Each row below holds a small network's activations on one input, seen along a few directions.
In each table, some parts of the input vary, and every possible input appears once, in random order.
Descriptions start from the smaller parts, as in this example, which fits no table here: one of 4 places along a line, together with either a single point or one of 9 places around a ring or (one of 3 separate values, together with one of 8 places around a ring).
Shared parts are said once, and a part with two or three values counts as separate values.

Other details of the inputs shift rows strongly along two fixed directions, in all tables alike. That doesn't count.

Rows:
row 1: [ 0.05  0.37  1.34 -1.03 -0.05  1.11 -0.87  0.91 -0.61 -0.42  1.27  0.26
 -0.27 -0.48]
row 2: [ 0.80 -0.58  0.61 -0.71  0.44  0.24  0.11 -1.12  1.28  0.16  1.31  0.40
  0.42  0.65]
row 3: [-2.90 -1.06 -2.75  3.76  0.20 -3.19  0.82  0.12 -2.98  2.38 -0.88 -1.89
 -1.65 -0.33]
row 4: [-3.11 -1.07 -2.61  3.33 -0.51 -2.90  0.81  0.30 -2.76  1.90 -1.11 -2.25
 -1.94 -0.15]
row 5: [ 1.36 -1.06  0.74 -0.36  0.12 -1.48 -0.43  0.22  0.79 -0.61  0.57  2.67
  0.06  2.09]
row 6: [ 0.72  0.74  0.33 -0.29  1.02  0.71  0.39  0.47 -0.69 -0.80  0.14  0.77
  0.28 -0.67]
row 7: [ 0.28  0.57  1.07 -0.55  0.52  1.03 -0.66  0.43 -0.73 -0.13  0.97  0.72
  0.17 -0.73]
row 8: [ 0.18  0.31  0.53 -1.29  0.32  1.34  0.11  0.71 -1.02 -0.86  0.83  0.92
 -0.05 -1.08]
row 9: [ 1.16 -0.42  0.81 -1.08 -0.31 -0.01 -0.12  0.58  0.73 -0.08  0.62 -0.44
  0.65  0.45]
row 10: [ 0.79 -0.78  0.41 -0.83 -0.13  0.48 -0.03 -0.59  1.13 -0.09  1.30 -0.01
  0.11  0.80]
row 11: [ 1.14 -0.23  0.74 -0.62  0.31 -0.21  0.10  0.25  0.81  0.42  0.48  0.06
  0.82  0.35]
row 12: [-2.28 -2.61 -2.90  2.07  0.06 -2.59  1.16 -1.05 -1.36  2.14  0.37 -1.83
 -0.98  0.66]
row 13: [ 0.92  0.84  0.92 -0.27  0.54  0.42 -0.34  0.45 -0.56 -0.21  0.89  0.27
  0.20 -0.15]
row 14: [-2.89 -1.31 -3.02  2.52  0.10 -2.13  0.89  0.01 -2.73  2.67  0.03 -1.54
 -0.60  0.08]
row 15: [ 0.73  0.53  0.29 -0.96  0.39  0.79  0.37  0.72 -0.97 -0.87  0.52  0.40
 -0.13 -0.50]
row 16: [-0.79  2.20  0.11  2.50 -1.43  0.25 -0.96 -3.30  5.76 -1.70 -7.15 -0.51
 -1.93 -0.09]
row 17: [ 0.23  0.40  1.38 -0.61  0.59  0.94 -0.80  0.70 -0.72 -0.04  1.43  0.65
 -0.04 -0.64]
row 18: [-2.87 -1.24 -3.48  1.89 -0.30 -1.89  1.06 -0.03 -2.77  1.73 -0.59 -1.65
 -0.50 -0.30]
row 19: [ 0.45  0.58 -0.05 -1.05  0.55  0.95  0.00  0.19 -0.50  0.00  0.96  0.70
  1.22 -0.20]
row 20: [-2.17 -2.33 -2.94  2.87  0.13 -2.92  1.57 -0.35 -1.70  2.75 -0.03 -1.49
 -0.46  0.24]
row 21: [ 0.92 -0.46  0.64 -0.61  0.17  0.34  0.15 -0.67  1.17  0.15  1.34  0.50
  0.76  0.48]
row 22: [ 1.03  0.86  0.58 -0.40  0.91  0.45  0.02  0.52 -0.58 -0.47  0.56  0.63
  0.40 -0.53]
row 23: [ 1.20 -0.21  1.03 -1.03  0.43 -0.40  0.12  0.55  0.83  0.31  0.57 -0.02
  0.90  0.40]
row 24: [ 0.08  0.40  0.68 -1.24 -0.43  1.24 -0.41  0.51 -0.33 -0.31  1.32 -0.16
  0.54  0.44]
row 25: [ 1.14 -0.53  0.69 -0.92 -0.36  0.21  0.02  0.42  0.65 -0.14  0.84 -0.30
  0.70  0.51]
row 26: [ 1.18 -0.20  0.68 -0.54  0.27  0.08  0.19  0.10  0.96  0.26  0.68  0.24
  0.78  0.41]
row 27: [ 0.16  0.46  0.60 -1.03  0.04  1.07 -0.28  0.67 -0.79 -0.62  0.63  0.59
 -0.01 -1.04]
row 28: [-2.02 -2.16 -2.68  2.44  0.09 -2.58  1.47 -0.44 -1.27  2.41  0.50 -1.11
 -0.35  0.27]
row 29: [-0.69  2.20  0.14  2.06 -2.02  0.48 -1.02 -2.38  5.43 -2.18 -6.87 -0.95
 -1.61 -0.17]
row 30: [ 0.34  0.56 -0.02 -1.39 -0.19  1.42 -0.02  0.19 -0.44 -0.90  0.40  0.52
  0.74 -0.34]
row 31: [-1.44  3.88 -0.19  2.67 -1.81  1.04 -1.57 -2.81  4.98 -2.11 -9.04 -0.78
 -1.70 -0.72]
row 32: [ 0.76 -0.68  0.45 -0.80 -0.29  0.42  0.00 -0.46  1.01 -0.26  1.22 -0.06
  0.51  0.58]
row 33: [ 0.04  0.47  0.28 -1.07 -0.47  1.12 -0.30  0.15 -0.36 -0.33  0.68 -0.17
  0.65  0.21]
row 34: [ 0.26  0.55 -0.26 -0.87  0.54  1.14  0.23  0.10 -0.60 -0.23  0.45  0.92
  1.01 -0.39]
row 35: [ 1.25 -1.21  0.68 -0.70 -0.35 -1.30 -0.71  0.34  0.74 -0.90  0.32  2.10
 -0.20  2.18]
row 36: [ 0.65  0.81  0.88 -0.63 -0.17  0.54 -0.33  0.61 -0.53 -0.52  0.62 -0.14
 -0.14  0.03]
row 37: [ 0.15  0.62  0.65 -0.64  0.83  1.27  0.07  0.27 -0.66 -0.77  0.20  1.31
  0.21 -1.26]
row 38: [ 0.90  0.75  0.43 -1.06  0.22  0.58  0.02  0.86 -0.70 -0.67  0.83  0.17
  0.01 -0.32]
row 39: [ 0.40  0.60  0.81 -0.78  0.80  0.99 -0.25  0.46 -0.76 -0.32  0.89  1.15
  0.40 -1.16]
row 40: [ 0.96 -0.46  1.02 -1.31 -0.17 -0.39 -0.01  0.79  0.69 -0.15  0.56 -0.61
  0.70  0.52]
row 41: [-0.07  0.53  0.84 -0.67 -0.21  1.00 -0.67  0.49 -0.63 -0.43  0.42  0.18
 -0.27 -0.65]
row 42: [ 0.98 -0.62  0.57 -0.77 -0.42  0.35  0.09  0.10  0.77 -0.16  0.93 -0.23
  0.60  0.52]
Each input here is: one of 2 separate values, together with either a single point or one of 8 places along a line or (one of 3 separate values, together with one of 4 places along a line).
- The inputs of row 39 and row 27 match in every part but the choice among 2 separate values. If row 6 is changed in the same way as row 39 into row 27, which row does it become? => row 15
- The inputs of row 5 and row 35 match in every part but the choice among 2 separate values. If row 3 is changed in the same way as row 5 into row 35, which row does it become? => row 4
- A walk changes only the place on the line of 4. It starts at row 1 and steps to row 41. List the rest of the walk in order. => row 27, row 8
- Which other rows does row 17 become when the choice among 3 separate values takes its other values? List them by row number. => row 3, row 14
- Which other rows does row 16 become when the choice among 2 separate values takes its other values? List them by row number. => row 10
- Which other rows does row 26 become when the place on the line of 8 takes its other values? List them by row number. => row 2, row 11, row 16, row 20, row 21, row 23, row 28

Rows:
row 43: [ 2.08 -3.01  1.29 -3.92  1.06  0.71  0.50  2.08 -2.86  1.37  8.63  1.08
  2.27  1.54]
row 44: [-4.57 -0.75 -4.84  6.07 -0.53 -4.29  1.38 -2.06  0.07  2.19 -6.39 -2.75
 -2.60 -0.52]
row 45: [ 0.89  1.93  1.73 -0.77 -0.27  1.28 -0.89  0.35  1.09 -1.20 -1.18  0.15
 -0.29 -0.55]
row 46: [ 0.74  0.65  1.15 -0.68 -0.95  0.87 -0.86 -0.68  2.59 -1.15 -1.24 -0.04
 -0.04  0.66]
row 47: [ 0.48 -2.14 -0.35 -0.91  0.52 -1.09  0.92  1.19 -2.06  1.52  3.97 -0.49
  1.12  0.92]
row 48: [ 0.54  1.76  1.86 -0.44 -0.32  1.39 -1.15 -0.02  1.20 -1.38 -0.88  0.34
 -0.61 -0.60]
row 49: [ 0.49 -2.17  0.01 -0.67  0.79 -1.07  0.81  1.34 -2.45  1.66  4.21 -0.21
  0.87  0.71]
row 50: [-1.01  0.33 -0.99  2.25 -0.23 -0.93  0.24 -1.28  1.34  0.02 -3.39 -0.32
 -1.06 -0.32]
row 51: [ 1.27  0.89  1.63 -0.47 -0.49  0.51 -0.93 -0.09  2.06 -1.16 -1.40  0.31
 -0.07  0.29]
row 52: [ 1.15  1.15  1.08 -0.40 -0.06  0.70 -0.82 -0.47  1.68 -1.51 -1.26  1.72
 -0.16  0.56]
row 53: [ 1.26  0.90  1.14 -0.71  0.04  0.65 -0.70 -0.47  1.87 -1.49 -1.19  1.39
 -0.02  0.09]
row 54: [-0.68 -0.90 -1.03 -0.11  0.30 -0.74  0.72  1.66 -3.11  1.24  2.22 -0.66
  0.19 -0.45]
row 55: [ 0.38  1.77  1.11 -0.81  0.12  2.07 -0.82 -0.30  0.80 -1.64 -1.01  0.98
 -0.14 -0.83]
row 56: [ 0.52  1.71  1.32 -0.72 -0.48  1.81 -0.91 -0.13  0.98 -1.71 -1.12  0.25
 -0.58 -0.58]
row 57: [ 1.27  0.90  1.00 -0.72 -0.13  0.93 -0.22 -0.65  2.39 -1.19 -1.05  0.67
  0.57  0.22]
row 58: [ 0.81  0.73  0.85 -0.74 -0.46  1.05 -0.44 -1.04  2.50 -1.12 -1.20  0.81
  0.30  0.35]
row 59: [ 0.67  1.96  1.39 -0.47  0.24  1.53 -0.70 -0.05  1.00 -1.20 -1.52  0.81
  0.04 -0.91]
row 60: [ 1.21  0.82  1.62 -0.82 -0.47  0.37 -1.01 -0.02  1.98 -1.42 -1.12  0.55
 -0.18  0.40]
row 61: [ 0.63  1.81  0.88 -1.46 -0.14  2.07 -0.63 -0.03  0.50 -1.77 -1.14  0.80
  0.49 -0.69]
row 62: [ 0.19 -1.65 -0.38 -1.33  0.80  0.24  0.95  0.97 -2.82  2.05  5.24 -1.16
  1.51 -0.08]
row 63: [-0.41 -2.37 -1.15 -0.54  0.57 -0.77  0.99  0.28 -2.00  1.74  3.71  0.41
  0.72  0.82]
row 64: [-0.05 -1.22 -0.61 -1.53  0.42  0.17  0.74  1.74 -3.55  0.86  3.69 -0.21
  0.77 -0.09]
row 65: [-2.92 -0.71 -2.22  2.94  0.36 -1.79  0.62 -0.29 -2.33  1.57 -1.11 -0.80
 -1.38 -1.06]
row 66: [-3.47 -1.34 -4.00  4.78 -0.28 -3.75  1.12 -1.23 -1.08  1.97 -4.20 -1.58
 -2.07 -0.43]
row 67: [ 0.71  1.95  1.02 -0.75  0.00  1.81 -0.60  0.27  0.84 -1.54 -1.45  0.78
  0.37 -0.93]
row 68: [-0.59 -1.87 -1.00  0.59  0.23 -2.01  0.39  0.95 -2.44  1.41  2.14 -0.06
 -0.12  0.98]
row 69: [-2.65 -1.15 -3.14  2.52  0.22 -1.35  1.22 -0.94 -1.70  2.42 -0.55 -2.06
 -0.34 -0.94]
row 70: [ 1.14  0.76  1.34 -0.84 -0.79  0.85 -0.63 -0.46  2.42 -1.20 -0.86  0.03
  0.26  0.67]
row 71: [-1.07 -1.64 -1.48  1.28  0.29 -2.17  0.96  0.32 -1.38  1.91  0.65 -1.44
 -0.21  0.50]
row 72: [ 1.00  0.86  0.79 -0.63 -0.34  0.97 -0.24 -0.91  2.48 -1.25 -1.21  0.69
  0.37  0.28]
- What do these inputs look like to the network? => one of 2 separate values, together with either a single point or one of 5 places around a ring or one of 9 places along a line
- The inputs of row 47 and row 57 match in every part but the choice among 2 separate values. If row 68 is changed in the same way as row 47 into row 57, which row does it become? => row 52
- Which other rows does row 55 become when the place on the ring of 5 takes its other values? List them by row number. => row 59, row 61, row 65, row 67
- Which other rows does row 45 become when the choice among 2 separate values takes its other values? List them by row number. => row 59
